A small network was shown many inputs. Here are its activations along a few directions, one row for each input.
Each table varies a few parts of the input and shows all the possible inputs, shuffled.
Descriptions start from the smaller parts, as in this example, which fits no table here: one of 5 places around a ring, together with either a single point or one of 11 places around a ring or (one of 3 separate values, together with one of 6 places along a line).
Shared parts are said once, and a part with two or three values counts as separate values.

Other details of the inputs vary at random and push rows far along two fixed directions, the same in every table; ignore that.

A family of inputs:
R1: [ -8 -16  12   7  23  30 -12  36  23 -12  38]
R2: [-13  -3   2  -6   7  19   1   0  -9  -6 -10]
R3: [ -6  11  -6   0  17  -1  26  -6 -30  15   0]
R4: [-20  13   0 -18   0  13  11 -19 -39 -22 -20]
R5: [11 -3  1 22 16 -9 10 19 21  8 41]
R6: [  3   2  -2  -1 -17  -9   0 -14  -6  -4 -31]
R7: [  8  19 -10 -12   6 -14  26 -36 -36  -4 -23]
R8: [ 12  -6  -9   3 -28 -20 -12  -2  16   8  -7]
R9: [-15   5  -2 -12  -3   8  -1 -10 -13  -5 -16]
R10: [ -8  -1  16   2   4   9 -12  14  14  -5  12]
R11: [ 38  -5 -19   8 -16 -51  -6 -10  29  33 -14]
R12: [  8 -14   0   9  -3   7 -16  22  26   3  17]
R13: [-11  13   4 -12 -11   5   8 -25 -34 -10 -29]
R14: [ 20   8 -16  -7  -8 -32  16 -35  -8  18 -31]
R15: [ -7  -8   8   2   8  15 -15  20  10   4  18]
R16: [ -8  -1  11  -2  -2   4  -6   6   1 -12   7]
R17: [  4  -8   2   5 -12  -3 -12  -4  11   5  -9]
R18: [ 18   8 -19  -6  -2 -22  18 -27 -11   4 -11]
R19: [ 24 -16 -10  15 -31 -31 -25   1  32  18 -13]
R20: [-14   2  -2 -12   1  16   1   5 -11  -8   4]
R21: [ 12 -10  -7   9 -29 -31 -24   3  30  15  -7]
R22: [ 10  11 -17   4  -7 -22  29 -15 -17  15  -7]
R23: [-19  -2  -1 -12  21  39   7  15 -18 -15   6]
R24: [  7 -12  19  17   8  10 -21  27  36   0  22]
R25: [  6  16   1   9   2 -20  24 -16 -15  10 -11]
R26: [  3  16   2  -9  25   6  21 -15 -20   0  -7]
R27: [  6  -1 -15  -4 -25 -19  -8  -6   9   2 -17]
R28: [-28   6  11 -16  18  39   6  -3 -31 -11   1]
R29: [  3   0  -7  -4 -27 -14  -1 -19 -11  -5 -15]
R30: [-18  11   5 -14   5  16   5  -9 -24 -15 -16]
R31: [ 23 -11 -12  11 -40 -34 -14 -14  20   5 -16]
R32: [ -7   1   1  -6  -2   7   5  -8 -19 -16 -16]
R33: [-8  9 16 12 40 17 20 18 -9 -5 40]
R34: [ -6  -5   2  -1   1   8 -10  12  12  -9  15]
R35: [-14   4  14   8  41  22  21  19  -5  10  33]
R36: [  5   5  -6 -11  32  18  18   7  -6   5  19]
R37: [ -4 -12  15   8   5   7 -23  27  38   5  27]
R38: [ 10 -11  12  14  -4  -2 -17  15  25  -5  14]
R39: [-18  -2   9  -7  12  26  -2  14  -6 -16  23]
R40: [-16   5 -11 -16   2  18  10 -16 -40  -9 -31]
R41: [ 11  -8 -10   7 -23 -26 -23   5  29  12  -9]
R42: [  7 -12  19  14   0  -1 -22  26  35  -2  31]
Description of these inputs: one of 6 places around a ring, together with either one of 2 separate values or one of 5 places around a ring.
Changing only the place on the ring of 6 turns R20 into R16. The same change can be made to R27. Which row results?
> R4
Changing only the place on the ring of 6 turns R37 into R10. The same change can be made to R17. Which row results?
> R24
Start at R19 and move only the place on the ring of 5, one step at a time. The first step leads to R40. Which rows follow, in order?
> R41, R21, R15
Which other rows agree with R1 in the place on the ring of 6? List them by row number.
> R5, R18, R29, R31, R34, R39
Which other rows does R14 become when the place on the ring of 6 takes its other values? List them by row number.
> R7, R11, R18, R26, R36

A family of inputs:
R43: [  1  -1  -1   6 -13 -12   0   1   4   9   9]
R44: [  1   2   6   4  -4 -13  -1  -1  12   7  -2]
R45: [ 4 -3 -5  5 -3 -8 -7  6  8 12 -8]
R46: [ 6 -8 -9  4 -8 -5 -3  3  6 15  0]
R47: [-9  3  6 -8 25 19  3 13 -4 -9 27]
R48: [-10  -2  12   7  19  25   7  14 -10  -6  25]
R49: [-1  4  7 -2 11  4 -2  3  7  1 15]
R50: [ -1   3   3   7  -7 -15  -4   4   7   6   1]
R51: [11 -3 -5 -2  1 -6 -7 -3 13 11 -4]
R52: [ 11  -2  -4  10  -7 -11   5   1   8  -4   4]
R53: [ 13   5  -9  -3 -13 -20   8 -23 -13  -5 -19]
R54: [-16  10 -20 -22   7  21  25 -20 -48  -9 -24]
R55: [ 14   1   5   7  -1 -10  -2  -6  10   1   0]
R56: [  6  -3  -1   2   0  -6  -5   1  14  13 -10]
R57: [-15   3   3  -4  21  23  10  17  -6 -10  27]
R58: [ -6  15   1  -9  -5  -2  22 -33 -38  -8 -37]
R59: [ -2  -8   4  -4 -24   2 -24   5  13 -11 -11]
R60: [ 13  -6 -11  -4   0  -7  -5   1  11   7  -2]
R61: [-12   2  16   7  22  20   4  15  -7  -8  15]
R62: [ -7 -12   2   0 -22   2 -24   3  13 -12  -6]
What is each input in this table made of?
> either one of 2 separate values or (one of 3 separate values, together with one of 6 places around a ring)
Start at R51 and move only the place on the ring of 6, one step at a time. The first step leads to R60. Which rows follow, in order?
> R54, R46, R45, R56

A family of inputs:
R63: [-12  -5   7   6 -20   3  -6   3  16  -2  -1]
R64: [  6  -7  -3   1 -11   4 -20   7  12  -7  -4]
R65: [ -3  18 -24 -27 -15  -7  23 -46 -51   8 -45]
R66: [ 5  3  2  1  9 -8 -2  3 15  7 -6]
R67: [  7   2  14   8   2 -10  -4  -7   8   2   6]
R68: [ 9  2  5  0  6 -4 -6 -3 12 13 -1]
R69: [ 10  -7 -10   3   3  -1   1   8   7  16  -1]
R70: [-28  15  15 -10  40  45  23  19 -30 -26  30]
R71: [-11  -2  10   6 -14  -9 -18  11   1   3   1]
R72: [ -2  -6  -5   2  -8   4 -20   3  14  -6  -5]
R73: [  5   1 -10  -3   5  -7   0   8  12  12   0]
R74: [10 -4  2  8  7 -2 -2  3 10 12 -7]
R75: [  4   4  12   9   5 -15   0  -1  11  -4   1]
R76: [ 5 -3 -9  2 -4 -9  0 -2  5  7 17]
R77: [  2  -2 -12   2  -1 -13   4   5   8   1  11]
R78: [  6 -10   0  -6 -11   2 -16   6  10  -7  -3]
R79: [-32  -6  16 -25  35  58   5  16 -24 -24  19]
R80: [ 9  4  4  6 -8 -8  3  0  5  0 14]
R81: [ -1  16 -14  -7 -21  -9  30 -36 -51  -9 -37]
R82: [  6 -10 -12   9  -3  -7   4   5   3   6  10]
R83: [ 8 -3 11 16  2 -8  0 -1  7  1  0]
What is each input in this table made of?
> either one of 2 separate values or one of 4 places along a line or (one of 3 separate values, together with one of 5 places around a ring)
Which other rows does R77 become when the place on the ring of 5 takes its other values? List them by row number.
> R66, R70, R73, R75

A family of inputs:
R84: [ 16   4  -8   9 -39 -47   1 -31  -4   8 -23]
R85: [ 18 -15   2  10   8   0 -11  27  37  19  24]
R86: [ 16  -6 -22  -4 -49 -34  -9 -30   6  -1 -44]
R87: [-20  13  14 -10  19  14  13  -2 -21 -15  -2]
R88: [ -6   0  -5 -13  23  24  14  -3 -28   2   2]
R89: [-16   6   9   0  14  20  15   2 -26 -19  -3]
R90: [ 16 -14   3  23   1   1 -10  29  38   9  31]
R91: [-17  10   0  -5  10  22  19  -1 -27  -5   9]
R92: [ 24   6  -6   0 -32 -36   3 -32   1   2 -36]
R93: [ 11 -17   2  27   5  -4 -10  36  41   7  27]
R94: [-14   9   0 -17  17  22  15   0 -26   6   5]
R95: [-19  14   0 -12  26  17  13  -1 -20  -4  -3]
R96: [-14   5  -2 -15  21  19  14  -3 -29   6   7]
R97: [ 10   1 -20  -8 -46 -41  -9 -27   0   4 -32]
R98: [-24  11  12  -2  12  15  15   1 -26 -15   2]
R99: [ 24   3 -21   0 -20 -36   1 -33   0  12 -34]
R100: [ 13 -23   4  11   0   2 -29  36  52   0  33]
R101: [-19  10  -3 -19   5  20  -3   4 -27 -18   4]
R102: [ 19   5  -6   3 -29 -41   3 -28   1   0 -42]
R103: [ 24   8 -20  -2 -24 -32   3 -31   2  12 -37]
R104: [ 18  -2 -23  -1 -26 -36   7 -19  -4  17 -41]
R105: [ 11  -7   5  11  17  -7 -16  20  40  16  32]
R106: [-24   9  -1  -1  13  17  20   4 -27  -7   4]
R107: [  6 -24  20  22  -3  10 -39  32  46  13   9]
R108: [ 15   9  -6   7 -43 -42   3 -28  -2   7 -26]
R109: [-14  16   1 -15  23  22  13  -6 -20  -1   2]
R110: [-14  10  13 -12  20  15  11 -10 -25 -11   7]
R111: [-27   3   2 -21   9  29   4  -2 -21 -14   4]
R112: [-19   7  -2 -13  21  18  16   5 -26   3  -1]
R113: [-28   4   2 -18   6  28   0  -1 -20 -16   2]
R114: [ 18 -20   2  25   6  -4 -12  28  38   9  36]
R115: [ 23   4  -9   9 -42 -38   4 -30  -3   3 -33]
R116: [ -6   6  11  -9  23  21  11 -10 -24 -15   2]
R117: [ 15  -9   2  15  18  -5 -15  28  45  10  18]
R118: [-17   6  -1  -3  14  18  18  -4 -31  -4  13]
R119: [ 15 -16   1   9  -2   0 -30  36  42  -5  28]
R120: [-30   3  18  -7   6  32 -10   0 -25  -2 -14]
R121: [  8 -25   6   9   2   8 -25  31  52   0  29]
R122: [-14  14  15 -13  16  19  12  -7 -22 -12   4]
R123: [ 20 -17  13  26   2  -9 -17  24  40   3  34]
What is each input in this table made of?
> one of 2 separate values, together with either a single point or one of 4 places along a line or (one of 3 separate values, together with one of 5 places around a ring)
Changing only the choice among 2 separate values turns R99 into R105. The same change can be made to R92. Which row results?
> R122
Changing only the choice among 2 separate values turns R100 into R97. The same change can be made to R89. Which row results?
> R98
Which other rows does R120 become when the choice among 2 separate values takes its other values? List them by row number.
> R107
Which other rows does R102 become when the choice among 3 separate values takes its other values? List them by row number.
> R92, R116
Which other rows does R96 become when the choice among 2 separate values takes its other values? List them by row number.
> R88
